A small network was shown many inputs. Here are its activations along a few directions, one row for each input.
In each table, some parts of the input vary, and every possible input appears once, in random order.
A made-up example of a description, with smaller parts first: ring(8) and (point or (values(2) and line(4)) or ring(11)).
Shared parts are said once, and a part with two or three values counts as separate values.

Other details of the inputs shift rows strongly along two fixed directions, in all tables alike. That doesn't count.

Rows:
r1: [-33 -11  14   0  -3  -8  13   9   5   3  31  11 -18]
r2: [-36  -6  11   4 -11  -8  14   7   9   3  26  11 -17]
r3: [ 26   2   8  10 -12  46   0   3  -2  31   1  -3  10]
r4: [30 -7 21 13  0 36  3  1 -9 32  4 -2  8]
r5: [ 24 -11  24   2  -9  38   4 -27   4  18   0 -11  12]
r6: [-34  -4   2   4 -10  -2  23  14 -10  25  13  19 -21]
r7: [ 20   8  13   4 -12  39 -11  -4   0  24   5 -36  -1]
r8: [-24   5 -41 -10  21 -38   2 -11  -2 -43 -13  23 -13]
r9: [ 47   3 -12   3  12 -18 -20   9  -8 -19 -42   8  41]
r10: [ 38   9 -21  18  20   3 -31  -6  15 -43 -16  -1  19]
r11: [ 21  12  17   7 -11  33  -9  -9   0  27   7 -34   3]
r12: [-34 -15   8 -16   0  -3  22  -9  -6   7  17  12 -20]
r13: [-31   3  17 -27 -21 -27  11  19  -3  20   4 -10 -11]
r14: [ 44   2  -3   3  11 -23 -22   4  16 -36 -28  -2  44]
r15: [ 32   6 -11  14  33  -6 -29  -6  -9 -22 -21 -24   5]
r16: [-26   3 -44 -13  20 -32   0  -7  -2 -47 -15  22 -17]
r17: [ 26   5  11  13 -11  39   2  -1  -3  33   3  -2  13]
r18: [-38   2   7  -1 -18  -3  16   8  11   6  34  12 -17]
r19: [-14  -8 -25 -26   7 -57   2  -1   1 -35 -25  20   7]
r20: [-38   3   5  -2  -8  -9  10   7  -8  15  14 -13 -29]
Description of these inputs: values(4) and (point or line(4)).
The inputs of r15 and r4 match in every part but the values(4) part. If r7 is changed in the same way as r15 into r4, which row does it become?
Answer: r3
Which other rows agree with r16 in the values(4) part? List them by row number.
Answer: r5, r8, r12, r19
Which other rows does r2 become when the values(4) part takes its other values? List them by row number.
Answer: r5, r6, r20
A walk changes only the line(4) part. It starts at r10 and steps to r18. List the rest of the walk in order.
Answer: r2, r1
